These are the activations of a small neural network, seen along a few directions. Each row is one input.
Each table varies a few parts of the input and shows all the possible inputs, shuffled.
Descriptions start from the smaller parts, as in this example, which fits no table here: ring(8) and (point or ring(11) or (values(3) and line(6))).
Shared parts are said once, and a part with two or three values counts as separate values.
(in the rows, 128 means zero)

Other details of the inputs shift rows strongly along two fixed directions, in all tables alike. That doesn't count.

Table:
r1: [120 129  74 175 102 128  59 115 181 112 102]
r2: [146 137 108  95 155  98 150 135 100 126 160]
r3: [118 122 122 120 104 143 103 133 150 106 119]
r4: [126 126  77 196  96 118  61 133 186 120 136]
r5: [ 78 103 196 103 158 128 150 156  77  93  57]
r6: [149 112 138  96 136 128 150 117 101 167 164]
r7: [135 150 131 108 118 148 144 125 127 126 154]
r8: [153 135  97 141 141  92 120 117 149 132 165]
r9: [145 118 124 132 165 111 152 119 137 114 141]
r10: [140 127 114 109 120 130 130 116 135 173 149]
r11: [119 146 133 125 117 161  93 130 144 122 116]
r12: [124 129 115 169 115 102 110 116 142 149 138]
r13: [109  95 114 156 140 152  87 152 136  79  52]
r14: [172 113  67 148 105 143  96 105 142 135 157]
r15: [127 149 173  92 156 106 193 112  98 137 124]
r16: [ 80 102 146 158 129 149  88 134 159 120  51]
r17: [103 133 142 111 138 119 148 127 136 104 134]
r18: [157 149 138  94 122 119 162 110 108 158 144]
r19: [152 123  81 144  85 134  88 121 143 133 173]
r20: [117 145 115 134 115 105 141 101 127 156 151]
r21: [136 159 146 121 163 112 151 126 124 140 177]
r22: [155 140 108 134 103 149 120 120 121 136 177]
r23: [ 89  80 172 151 101 164  72 137 121  91  37]
r24: [157 147 114 159 125  96 131 114 136 161 148]
r25: [117 149 123 134 141 140 106 150 115 124 127]
r26: [135 148 107 173 122 125 112 129 155 129 159]
r27: [ 92  99 161 136 129 140 135 175 114 102  52]
r28: [122 147 157  91 164 127 184 151  81 113 151]
r29: [141 142 130 122 137 111 148 137  92 145 121]
r30: [121 115  86 165 117 131  81 145 138 158 110]
r31: [125 134 110 114 134 112 137 149 112 119 155]
r32: [112 155 170  92 161 128 193 124 108 112 152]
r33: [127 140 112 137 109 113 162 122 143 158 147]
r34: [138 112 108 125 123 152 111 117 149 108 103]
r35: [107  79 184 105 144 157 100 144 115  58  47]
r36: [136 124 121 143 146 103 134 123 141 169 156]
r37: [141 108 144 115 107 136 154 135 111 141 133]
r38: [104 101 195  68 161 143 143 140 114  68  61]
r39: [128 119 113 179 106 115 119 140 163 144 119]
r40: [121 127 129 121 101 130 120 114 126 143 121]
r41: [149 146 144  96 137 142 140 120  99 140 178]
r42: [127 124  97 146 134 133 120 109 156 112 116]
r43: [110 162 174  84 172 127 178 122 107 123 151]
r44: [158 125 118 145  95 137 102 115 119 147 121]
r45: [143 133 133  95 111 123 180 128 121 158 153]
Each input here is: ring(5) and (values(4) or line(5)).
The inputs of r19 and r4 match in every part but the ring(5) part. If r14 is changed in the same way as r19 into r4, which row does it become?
Answer: r9
The inputs of r20 and r12 match in every part but the ring(5) part. If r15 is changed in the same way as r20 into r12, which row does it become?
Answer: r24
Which other rows does r30 become when the values(4) part takes its other values? List them by row number.
Answer: r5, r27, r29
Which other rows agree with r7 in the ring(5) part? List them by row number.
Answer: r3, r10, r11, r18, r34, r38, r40, r45

Table:
r46: [131 161 118  96 218 110 210 146  74 117 162]
r47: [112 124  75 148  89 124  84 127 165  58 134]
r48: [138  91 183  88 142 152 112 102 103 113  72]
r49: [112 142  70 176 164 136  95 120 178 141  88]
r50: [130 122 143 116 159 159 158 138 128  34  91]
r51: [155 123 131 105 159  99 242 131  63 134 139]
r52: [188 140  53 113 109 154 157 123  96 147 185]
r53: [102 170 175  64 134 109 210 107 123  97 196]
r54: [ 97 127 180 156 125 145 188 136 114 127  59]
r55: [ 55 167 100 179 114 121  81 139 162 134 124]
r56: [134 114 189 103 164 126 119  86 145  67  87]
r57: [146 129 126 173  99  97 171 126 132 202 203]
r58: [150  84 161 110 160  81 219 151  72 142 174]
r59: [163 108  97 155  89 155  54 121 103 110 113]
r60: [123 163 103 154  86 189  86 135 144 153  98]
r61: [125  87 189 133 147  97 142  98 108 129  52]
r62: [115  92 156 132 150 126 183 118 129 129  40]
r63: [154 142 141  36 172 140 199 111  95 163 138]
r64: [136 162 140 180  94 144  69  92 167  94 131]
r65: [132 158 136 155  83 160  45 115 123 153 110]
r66: [140 149 202 116 139  85 208  98  65 166 154]
r67: [189 153  87 103 117 114  99 111  73 161 190]
r68: [126 106 132 169  76 182  80 147 155 148 139]
r69: [ 97 112 205 106 132 172 118 167 116 131 108]
r70: [184 149 101  90 124 110 101  79 111 193 175]
r71: [ 88 108 144  70 123 140 116 161  84  88  88]
r72: [ 79 129 113 188  56 110 114 125 151 151 102]
r73: [124 119 156 103 167 155 161 106 166  66  76]
r74: [121  80 168  96 149 157 111 180  93 101 105]
r75: [ 68 127 197 152 185 138 132 170 133 118 116]
r76: [ 77  81 161 111 125  92 165 119 129 124  58]
r77: [ 64 139 181  80 105 155 124 148 107 118  91]
r78: [195 174  92 108 119  55 152 152 171 181 155]
r79: [ 87  92 173 128 210 119 127 152 149 119  98]
r80: [156 197 189  78 138  75 213 182 118 150 147]
r81: [ 82 104 157  56 130 136 118 130 123 120  72]
r82: [160 194  97 138 114 143 172  94 160 132 203]
r83: [174 120 102 120 140 106 143  96 185 141 220]
r84: [150 103 102 199  95 100  83 118 107 126  92]
r85: [145 125  73  78  92 116 142  92 134 175 188]
r86: [128 205  83 159 156 125 162 120 135 177 190]
r87: [110 132 175 111 120 200 159 139 109 110  79]
r88: [125  84 172 121 160 141 134 158 137  41 126]
r89: [137 200 116 160 153  95 120 100 113 178 202]
r90: [101 125 176 124 206 107 109 112 119 112  74]
r91: [ 92 133 107 143  50 166  85 128 147 135 122]
r92: [149  75  94 159  93 167  72 161 132 117 136]
r93: [116  77 181  82 157 153 113 149 131 133  89]
r94: [ 79 135  62 169 131 106  73 153 140 104 121]
r95: [193 157  92 129 128  98 122  88 116 102 212]
r96: [103  97  75 177  73  95 106 138 129 120  99]
r97: [146 131  65 144 103 174  78 149 122 122  95]
r98: [174 166 124 124  89 140 123  90  98 179 200]
r99: [162 123 140  46 162 151 216 103  97 150 144]
r100: [144  71 108 146 101 163  75 129 171 149 121]
r101: [ 86 108 162  81 142 121 142 107 166  61  93]
r102: [116 102  70 133  67 150  77 142 124 104 119]
r103: [112 108  86 195 157 122  68 172 148 116 138]
r104: [131  66 113 190 107 108 104 126 175 166 101]
r105: [166 151  89 162  94  89  88 202 160 110  86]
r106: [108 158  65 114 156  71 138 103 150 174 190]
r107: [160 168  78 150 170  80 112 114  91 147 199]
r108: [122 128 137 184  98 156  87 132 197 101 154]
The inputs of r71 and r81 match in every part but one. If r97 is changed in the same way as r71 into r81, which row does it become?
Answer: r63
Describe the family of inputs behind these rows.
Answer: values(3) and (point or (values(4) and ring(5)))
Which other rows does r98 become when the values(4) part takes its other values? List them by row number.
Answer: r68, r87, r91

Table:
r109: [143 117  47 192 101 130  76 124 179 111 122]
r110: [111  96 127 177 110 153  63 144 162 136 110]
r111: [172 143  83 104 140  68 205 117 119 159 198]
r112: [ 94 116 189 102 186 144 139 120 128  80  52]
r113: [126 115 185 139 150 151 113 123 133 119  78]
r114: [ 99 101 167 117 140 110 148 139 117 144 125]
r115: [131 130 161  69 169 102 173 121 103 133 206]
r116: [145  99 169 128 145 133 159 149 118 103 117]
r117: [116 127 110 106 140  90 152 128 138 161 159]
r118: [129 155  65 209  51 128  82 123 178 167 144]
r119: [141 153  98 150 123 100 136 133  99 175 165]
r120: [ 91 119 219 120 140 165 153 158 121  84  75]
r121: [150 149  99  97  72 155 138 111 120 149 169]
r122: [155 118 120 135 125  92 179 124 111 147 164]
r123: [146 117 165  64 133 152 145  97  93 130 107]
r124: [145 106  46 149  52 157  40 114 161 167 153]
r125: [150 173  81 108 145  79 166 131 101 176 186]
r126: [ 90 106 147 104 163 131 128 140 141 105 113]
r127: [101 141 166 131 124 147 123 134 137  81 114]
r128: [154  89  80 148  67 167  72 130 146 111  91]
r129: [126 144 120 147 136 131  88 140 113 108 131]
r130: [121 167 140  81 156 117 204 119 116 123 179]
r131: [112  90 188 121 158 138 135 147 118  46  76]
r132: [135 122 105 119  96 165  78 142 100 125  95]
r133: [172 166 118 106 150 101 150  77 120 155 211]
r134: [ 74 132 193  95 149 128 182 152 124  88  63]
r135: [141 164  69 136 144 116 122 132 122 145 167]
r136: [149 148 139 124 152 126 147 145  88 152 164]
r137: [107 123 109 175 114 126  68 115 177 123  45]
r138: [113 114 135 187 109 134  77 111 156 135  61]
Describe the family of inputs behind these rows.
Answer: values(5) and (point or ring(5))
The inputs of r113 and r136 match in every part but the values(5) part. If r133 is changed in the same way as r113 into r136, which row does it become?
Answer: r129
Start at r115 and move only the ring(5) part, one step at a time. The first step leads to r110. Which rows follow, in order?
Answer: r114, r117, r126
Which other rows agree with r111 in the values(5) part? List them by row number.
Answer: r109, r116, r122, r128, r131
